Each row below holds a small network's activations on one input, seen along a few directions.
In each table, some parts of the input vary, and every possible input appears once, in random order.
A made-up example of a description, with smaller parts first: one of 4 places along a line, together with either a single point or one of 11 places around a ring or (one of 2 separate values, together with one of 8 places around a ring).
Shared parts are said once, and a part with two or three values counts as separate values.

Other details of the inputs shift rows strongly along two fixed directions, in all tables alike. That doesn't count.

Rows:
r1: [-19 -20  -3   2  -6  -6   2   7  -3  26  12 -14  -3]
r2: [  2 -37  25  17 -10  16 -52  11 -35  -4 -12  16 -20]
r3: [  4 -11  -2   4  -1  -4   7  -9  -1   5  14  -5  -5]
r4: [ 6 -1 -6  8 -1 -1  0 -8  5 -1  7 -2  0]
r5: [-3 -1 -2 -9  0  7 10  4 -4  8 -5 -3  2]
r6: [ -6 -13  -7   1  -1   1  -4  -2   1  12  13  -7   0]
r7: [  2  23   3  -7   5   3   3   5   4 -14 -17   9   8]
r8: [-9  0 -3 -6  2  1  1  5  1  8  0 -3  6]
r9: [-7  0 -2 -8  2  2  3  4 -1  7  0 -3  5]
r10: [ -4 -22  -5  11  -5  -9   5  -8   0  17  22 -12  -8]
r11: [-11  -6   2   4  -5  -7   9   5  -1  13   0  -7  -4]
r12: [  5 -13  -4   3  -5  -4   1  -6   3   4  12  -9  -9]
r13: [ 15  21  -6  -1   6   5   0  -9  10 -18  -4   7   9]
r14: [ -6 -24  -9   4  -5   2   7  -4  -4  23  15 -14  -6]
r15: [ -7 -11   0  -8   0   2  11   3  -7  15   3  -6  -2]
r16: [ -9 -10  -1  -6  -1   1   8   4  -5  15   4  -7  -1]
r17: [ 1  3  2  3  0 -9  9 -4  2 -2  5  0 -2]
r18: [ 14   6  -3   0   3   5   7 -10   2  -9   1   3   1]
r19: [  6  25   0   0   6  -7  -1  -3  12 -19  -5   9   9]
r20: [ 12  18 -10 -16   7  11  -4  -3  11 -17  -6   3  10]
r21: [  9  22   2   2   4  -2   0  -3   7 -19  -9   9   5]
r22: [ -4  -1  -4 -12  -1   2   1   7   3   5  -3  -7   1]
r23: [-18 -17   2   6  -7 -14   9   6  -2  23  10 -13  -7]
r24: [ -1  27  -1  -5   5   0   1   5  10 -13 -16   8  12]
r25: [  0  26   1  -9   8  -2   2   5   8 -14 -13   8  11]
r26: [-2 12  4 -8  4 -2 10  4  0 -4 -8  4  3]
r27: [-9  1 -5 -2 -1  2 -2  7  3  9 -3 -4  6]
r28: [  2 -20  37  10  -8  11 -35  17 -37 -12 -27  22 -21]
r29: [ 4  6 -7 -7  6  7 -5 -3  4 -4  2  3  8]
r30: [ -6 -22  -5  13  -6 -11   2  -7   2  17  23 -12  -8]
r31: [ 4  2  1  4 -2 -5 13 -4  0 -1  1 -1 -4]
r32: [-8  0 -5 -4 -1  3  2  5  1  9 -3 -4  5]
r33: [  8 -29  30   9  -4  19 -52   9 -39 -14 -15  22 -18]
r34: [ -2   4  -2  11  -3 -10   1  -2   9   0   3  -3  -1]
r35: [ -1   9  -3 -10   3   8   4   4   0   0 -10   2   7]
r36: [-20 -17   1   8  -7 -15   5   7   0  23  11 -13  -7]
r37: [ -1  -7   3   4  -3 -10  14  -4  -2   6   9  -4  -7]
r38: [ -4  -7   3   8  -4 -13   7  -3   0   6  10  -5  -6]
r39: [10  5 -7 -9  5 13  5 -5  0 -4 -3  2  5]
r40: [ 10  19 -10  -8   8  12  -4  -4   9 -13  -7   7  14]
r41: [  1 -13  -7  -1  -2   7   6  -5  -3  12   8  -7  -3]
r42: [  6 -11  -2   3  -1  -2  11 -10  -2   5  13  -5  -6]
r43: [ 4 -1 -7 10 -2 -2 -2 -7  8  0  8 -3  0]
r44: [ 7  5 -5 -9  6  9  0 -5  0 -5  1  3  6]
r45: [  8  25  -2   2   5  -4   0  -3  12 -18  -8   8   9]
r46: [  5 -11  32   5  -3  21 -48  17 -34 -19 -32  27 -10]
r47: [ -2  27  -2  -3   5  -1  -2   6  12 -13 -15   7  12]
r48: [ 5 -5 -5 -8  4  8  6 -5 -3  2  5 -1  1]
r49: [ -3   4   0   9  -1 -13   0  -1   8  -1   7  -2   0]
r50: [  2   1   0   1  -4 -10   3  -1   7  -3   3  -5  -6]
r51: [ 6 12  1  3  1 -4  7 -4  4 -9 -3  3  1]
r52: [-7  3  3 -3  1 -6  9  4 -1  4 -2 -1  0]
r53: [  2  25  -1 -13   4  -2   2   7  12 -15 -14   4   8]
r54: [  0 -21  -6  10  -7  -4  12 -10  -1  17  18 -13 -10]
r55: [ 14  20  -4  -3   8   3  -1  -9  10 -19   0   8  10]
Each input here is: one of 5 places around a ring, together with either a single point or (one of 2 separate values, together with one of 5 places along a line).
Question: Changing only the place on the ring of 5 turns r54 into r51. The same change can be made to r42. Which row results?
Answer: r37
Question: Changing only the place on the ring of 5 turns r14 into r46. The same change can be made to r40. Which row results?
Answer: r32
Question: A walk changes only the place on the line of 5. It starts at r6 and steps to r29. List the rest of the walk in order.
Answer: r33, r44, r48
Question: Which other rows does r19 become when the place on the line of 5 takes its other values? List them by row number.
Answer: r17, r37, r38, r49

Rows:
r56: [-18  10 -44 -15   5  -7  38  -9  36  32  32 -33  24]
r57: [  5  21  13 -14   9  -8   4   6   3 -22 -13  13   3]
r58: [ 17  25   1 -28  14  17  -8   0  -1 -27 -11  17  14]
r59: [ 16  39  -5 -15  13  -9  17 -11  20 -31   2   9  14]
r60: [ 27  29  -7   2   9  20  -6 -11   7 -29 -16  16  11]
r61: [  6  45  -8  -1   9   0  22  -3  19 -18 -21   7  18]
r62: [ -9  15 -29   3   0 -26  31 -12  38  15  28 -23  14]
r63: [  2 -36  14  12 -15  21 -20   5 -29  12  -9   5 -14]
r64: [ -1 -35  11  18  -7   4 -40   1 -17   4   9   3 -14]
r65: [ 22   4  14  -8   9  12 -25  -6 -14 -33  -6  21  -2]
r66: [-27 -41  -7  -9  -7 -19  36   4  -7  47  27 -29 -14]
r67: [-11 -37  -9  28 -17 -19  32 -10   2  41  26 -27 -22]
r68: [ -5 -34  32  17 -16  18 -32  16 -43  10 -26  11 -25]
r69: [-16 -24  22  20 -12 -10 -31  17 -21   6  -5   1 -18]
r70: [ -7  19   1 -10   6   6 -19  13   6  -7 -17   8  10]
Question: What is each input in this table made of?
Answer: one of 3 separate values, together with one of 5 places around a ring
Question: Changing only the choice among 3 separate values turns r63 into r56. The same change can be made to r68. Which row results?
Answer: r70
Question: Which other rows does r69 become when the choice among 3 separate values takes its other values? List them by row number.
Answer: r57, r61
Question: Which other rows does r65 become when the choice among 3 separate values takes its other values? List them by row number.
Answer: r60, r64

Rows:
r71: [ 28  30 -11 -11  13  18  -4 -15  11 -31  -5  14  17]
r72: [ -5 -29 -10  17  -9 -12   7 -12   5  24  31 -19 -10]
r73: [ 13  34  -8 -21  14  17  -2   0   9 -23 -18  13  20]
r74: [-22 -47  35  14 -17  -3 -22  23 -41  23 -10   1 -29]
r75: [-18   4  -1  -4  -1  -3  -1  14   3  10  -8  -3   6]
r76: [-20 -26  -7   7 -10 -13  10   3   2  31  18 -21  -8]
r77: [-13 -28  -9  12  -9 -12   8  -5   3  28  25 -20  -9]
r78: [ 11  -3   0   7  -1  -4   6 -11   1  -5  10   0  -5]
r79: [-3 12 -3 -7  2 -6 16  1  7  0 -2 -3  4]
r80: [  0   5  16 -12   4  21 -25  17 -19 -12 -30  18   3]
r81: [ 13   5  20   4   2   7 -24   2 -15 -26 -17  21  -6]
r82: [ -1  42 -33  -2   7 -30  60 -18  50   4  21 -22  19]
r83: [ 17   1  11  -3   4  21 -28   1 -16 -22 -15  20  -1]
Question: What is each input in this table made of?
Answer: either a single point or (one of 3 separate values, together with one of 4 places along a line)

Rows:
r84: [  0   0 -15  -3  -1   1  28  -8   6  13   8 -10   1]
r85: [ -3  36 -29  -3   9 -15  37 -13  38   2  17 -14  22]
r86: [-20 -42  -8  -4  -6  -7  17   1  -7  41  23 -26 -11]
r87: [  1 -44  -6  17 -15  -7  21 -17  -4  31  30 -24 -21]
r88: [  3 -57  23  16 -12   5 -35  -2 -35  12  17  -1 -32]
r89: [ 10  25 -17 -12  10 -15  21 -14  27 -10  18  -8  12]
r90: [  0 -54  24  24 -17   9 -21   0 -38  14   5   1 -34]
r91: [-15 -10  -8   2  -5 -17  38   0   8  28  13 -21  -3]
r92: [ 13  18   8   0   6  19 -29   3  -6 -26 -21  23  11]
r93: [ -5 -22   1   4  -5   4  10   2 -12  19   0  -7 -10]
r94: [-12  -2   2 -10   2 -10   5   6   0   7   2  -2  -1]
r95: [ -9  38 -22 -19   6 -10  51  -3  31  11  -1 -17  18]
r96: [ -6  29 -25  -1   4 -12  13  -2  37  -2   6 -11  15]
r97: [  7  18  13 -21   9  21 -31  15 -15 -26 -30  22   8]
r98: [ 12  -6   3  12  -4 -11   7 -11   0  -7   6  -1  -9]
r99: [-18   3   2   1  -4  -5   5  11   4  13  -5  -6   5]
r100: [ 18  15  10   5   6  19 -34   0 -10 -32 -19  26   8]
r101: [-14 -45  -6  19 -17  -3 -15   5  -5  30  15 -17 -15]
r102: [  9  20  18 -12   7   4 -26   6  -8 -31 -19  25   4]
r103: [ 19  19  13  11   3   2 -32  -3  -3 -35 -14  24   2]
r104: [ 10  27   2 -12  10  -2  -4  -2   9 -27  -2  12  11]
r105: [  1 -17  27  15  -7   1 -18   7 -27  -7 -14  14 -19]
r106: [ -4  -6  17  15  -3   0 -23   8 -14  -5  -8  11  -9]
r107: [ 12  21  13 -12   3  22 -16  10 -13 -23 -36  20   5]
r108: [  3  22 -22 -21  13   4  20  -6  19  -3   8  -5  18]
r109: [-27 -39   9  -2 -14 -15   4  14 -16  35  12 -19 -17]
r110: [ 20  22 -11   1   8   9  -8 -13  13 -22  -1   8  15]
r111: [ -9  31 -34 -19   8   0  37  -1  34  14   4 -17  30]
r112: [ -3 -12  11   7  -2  12 -24   8 -17   1 -13  10  -2]
r113: [  3  23  16   1   6   6 -25   9  -2 -26 -27  23   8]
r114: [ 3 -2  2  9 -2 -9 13 -5  0 -1  4 -3 -8]
r115: [  0 -10 -11  -6   4   0  13  -7   4  12  22 -10   1]
Question: Changing only one part turns r114 into r90. The same change can be made to r99. Which row results?
Answer: r111
Question: What is each input in this table made of?
Answer: one of 2 separate values, together with either a single point or (one of 3 separate values, together with one of 5 places along a line)
Question: Which other rows does r87 become when the place on the line of 5 takes its other values? List them by row number.
Answer: r84, r90, r93, r107
Question: Which other rows does r91 become when the choice among 2 separate values takes its other values? List them by row number.
Answer: r93
Question: Which other rows does r101 become when the choice among 2 separate values takes its other values? List them by row number.
Answer: r96
